These are the activations of a small neural network, seen along a few directions. Each row is one input.
Each table varies a few parts of the input and shows all the possible inputs, shuffled.
Descriptions start from the smaller parts, as in this example, which fits no table here: values(3) and (point or line(9) or (line(6) and ring(8))).
Shared parts are said once, and a part with two or three values counts as separate values.

Rows:
r1: .11 .05 -.02 .11 -.24 -.15 .20 -.12 -.54 .06 .01 .09 -.33 .06
r2: -.04 .13 -.15 .02 -.31 -.07 .38 -.01 -.22 -.13 -.59 .06 -.04 -.10
r3: -.10 .02 -.16 .01 .34 .43 .35 -.10 .40 -.06 -.44 .06 .56 .04
r4: .00 .09 -.19 .05 -.10 .13 -.26 .19 -.19 .17 .15 .03 -.41 -.12
r5: -.14 -.06 -.04 -.13 -.15 -.04 -.30 .16 -.16 .07 .25 -.14 -.17 .37
r6: .26 .01 .04 .13 -.06 -.33 .07 -.12 -.08 .26 -.06 .02 -.27 -.41
r7: .04 -.12 .22 -.01 .25 -.16 -.12 .09 .36 .06 .32 -.23 .04 .01
r8: .06 .06 .04 .19 .26 .21 .03 -.01 -.09 -.27 .45 .01 .10 .07
r9: .11 -.12 .11 .10 -.09 -.07 .18 -.30 -.44 -.27 .18 .11 -.04 .15
r10: -.07 .02 .07 -.32 -.30 -.28 -.11 -.02 -.20 .29 .11 -.08 -.22 .00
r11: .08 .07 .18 .24 .42 .07 -.04 .00 .06 -.09 .31 .04 .18 -.12
r12: .22 -.08 .00 .28 .09 .12 .07 -.16 -.24 -.31 .23 .21 -.07 -.11
r13: -.12 -.05 .04 -.01 -.04 -.06 -.17 -.02 -.07 -.13 .41 -.08 .03 .54
r14: .12 -.03 .28 -.18 .05 -.21 .12 -.17 -.07 -.14 .37 -.12 .27 .20
r15: -.05 .01 .05 .07 .11 .03 -.50 .28 .21 .20 .14 .02 -.15 -.04
r16: .02 .18 .02 .07 -.04 .01 -.40 .13 -.02 .31 -.03 .07 -.32 -.28
r17: .12 -.07 .23 .00 .35 -.13 .03 -.13 .18 -.07 .36 -.19 .18 -.12
r18: -.06 .06 -.35 .09 -.05 .29 .43 -.12 .13 .26 -.80 .26 .12 -.30
r19: -.18 -.06 -.22 -.07 .25 .40 .13 .08 .59 .03 -.46 .05 .37 .24
r20: .22 -.21 .27 -.11 -.05 -.24 .33 -.21 -.29 -.16 .18 .01 .08 -.10
r21: -.20 -.06 -.26 -.23 .10 .44 -.04 .22 .50 .19 -.61 -.01 .15 .06
r22: .21 .04 .08 -.13 -.29 -.38 .19 -.14 -.36 .15 -.02 .10 -.20 -.11
r23: .24 -.18 .23 .13 .14 -.21 .17 -.28 .01 -.08 .15 -.01 .02 -.38
r24: -.08 .08 -.05 -.09 -.31 -.06 -.17 .04 -.38 .19 .08 -.08 -.37 .16
r25: -.06 -.11 .24 -.23 .02 -.22 .03 .07 .08 -.01 .40 -.16 .14 .29
r26: -.07 .04 -.08 .15 .17 .11 -.23 .10 .11 -.15 .47 .03 .00 .25
r27: .05 .03 .04 -.09 -.01 -.23 -.18 .09 .07 .39 .02 -.20 -.34 -.34
r28: -.29 .09 -.11 -.22 -.30 .02 -.15 .21 .20 -.15 -.38 -.12 .12 .25
r29: -.22 .09 -.04 -.10 -.16 .02 .02 .08 .26 -.32 -.23 -.10 .33 .37
r30: .20 .16 -.14 .27 -.13 .03 .02 -.02 -.33 .01 .04 .25 -.35 -.18
r31: -.06 -.15 .08 -.13 .07 -.20 -.36 .14 .32 .24 .21 -.21 -.15 -.09
r32: .23 -.10 .19 .32 .27 .04 .09 -.07 -.12 -.10 .10 .17 .01 -.39
r33: .03 -.19 -.21 .07 .12 .38 .41 -.24 .22 -.07 -.65 .21 .38 -.22
r34: -.10 -.04 -.17 .05 -.01 .13 -.46 .23 .05 .02 .33 .00 -.20 .14
r35: -.30 .21 -.20 -.19 -.40 -.01 .02 .09 -.04 .00 -.50 -.06 -.04 .00
r36: .18 .12 -.01 .31 .09 -.09 .03 .04 -.21 .20 -.05 .24 -.25 -.45
r37: .04 .00 .02 .00 -.22 .03 .33 -.19 -.10 -.47 -.46 .06 .24 .00
r38: .01 .05 .15 .03 .02 .00 .05 -.19 -.26 -.24 .38 -.08 .15 .38
r39: .01 .00 .14 .16 .33 .05 -.27 .19 .25 .00 .30 -.01 .05 .03
r40: -.07 -.16 .07 -.35 -.14 -.23 -.22 .19 .00 .18 .26 -.20 -.03 .17
r41: -.16 .12 .00 -.09 .03 .07 .27 -.07 .08 -.44 -.19 -.09 .44 .21
r42: -.20 .08 -.37 -.16 -.06 .37 .06 .05 .31 .36 -.75 .09 .01 -.14
Changing only one part turns r14 into r20. The same change can be made to r41. Which row results?
> r37
What do these inputs look like to the network?
> ring(6) and (values(2) or ring(5))
Change only the values(2) part in r29. List by row number the other rows that result.
> r19
List by row number the other rows that have the ring(6) part in common with r4.
> r10, r16, r24, r27, r35, r42
Change only the ring(6) part in r7. List by row number the other rows that result.
> r6, r17, r23, r27, r31

Rows:
r43: -.05 -.07 -.28 -.03 -.05 .47 .44 -.04 .22 -.13 -.88 .30 .36 -.18
r44: -.11 -.09 .01 -.32 -.03 .07 .08 .13 -.05 -.12 .16 -.12 .15 .26
r45: -.28 .18 -.40 -.02 -.05 .29 .29 -.06 .38 .15 -.90 .24 .25 -.24
r46: .22 -.07 .23 .12 .18 -.07 -.01 -.17 -.08 -.01 .29 .06 .10 -.05
r47: .06 .13 -.01 .20 -.03 -.16 -.12 -.04 -.32 .10 .25 .05 -.37 -.19
r48: .12 -.06 .11 -.10 -.28 -.24 .07 -.10 -.25 -.14 .04 -.07 -.09 .03
r49: -.10 .10 .01 -.12 -.26 -.34 -.07 .02 -.15 .14 .03 -.08 -.26 -.09
r50: .08 -.10 .16 .06 .20 .15 -.14 .07 .19 -.26 .21 -.10 .26 .25
r51: .19 -.03 .07 .19 .00 -.08 .09 -.16 -.42 -.20 .28 .00 -.22 -.11
r52: .12 -.01 .15 .10 .20 -.14 -.13 -.01 .06 .29 .24 .00 -.12 -.13
r53: -.14 .01 -.08 -.15 -.09 .04 -.23 .15 .07 .17 .09 -.14 -.11 .30
r54: -.09 .00 .05 .07 .21 .02 -.26 .20 .35 .01 .18 -.15 .04 .16
What do these inputs look like to the network?
> values(2) and (point or ring(5))
Changing only the values(2) part turns r48 into r49. The same change can be made to r50. Which row results?
> r54
Change only the values(2) part in r51. List by row number the other rows that result.
> r47

Rows:
r55: .00 .03 .05 -.14 -.25 -.29 -.45 .14 -.25 .31 .42 -.12 -.55 -.07
r56: -.28 -.09 -.05 -.11 .23 .23 -.20 .23 .56 -.22 .10 -.19 .39 .46
r57: .23 .10 -.04 .12 -.37 -.22 .20 -.16 -.57 .09 -.20 .18 -.44 -.39
r58: .22 -.06 .19 .20 .27 .04 .47 -.33 -.13 -.45 .08 .09 .43 -.02
r59: -.22 .09 -.19 -.11 -.16 .02 -.50 .35 .20 .47 -.10 -.03 -.40 -.03
r60: -.01 -.12 .16 .06 .33 .02 -.19 .04 .18 -.32 .66 -.14 .25 .37
r61: .38 -.08 .22 .18 -.04 -.23 .35 -.39 -.60 -.24 .27 .13 -.08 -.22
r62: .15 -.10 .31 .01 .07 -.35 -.27 -.04 -.27 -.04 .85 -.13 -.18 .15
r63: -.14 .09 -.25 -.06 -.08 .27 .32 -.01 .18 .10 -.78 .13 .19 -.11
r64: -.35 .07 -.18 -.21 .03 .18 -.33 .34 .53 .26 -.20 -.15 .08 .25
r65: -.02 -.05 -.01 .05 .20 .25 .46 -.14 .29 -.32 -.47 .04 .57 .06
r66: .02 .11 -.20 .01 -.23 .07 .15 -.03 -.13 .36 -.64 .20 -.26 -.44
Changing only one part turns r63 into r58. The same change can be made to r64. Which row results?
> r60
What do these inputs look like to the network?
> values(2) and ring(6)
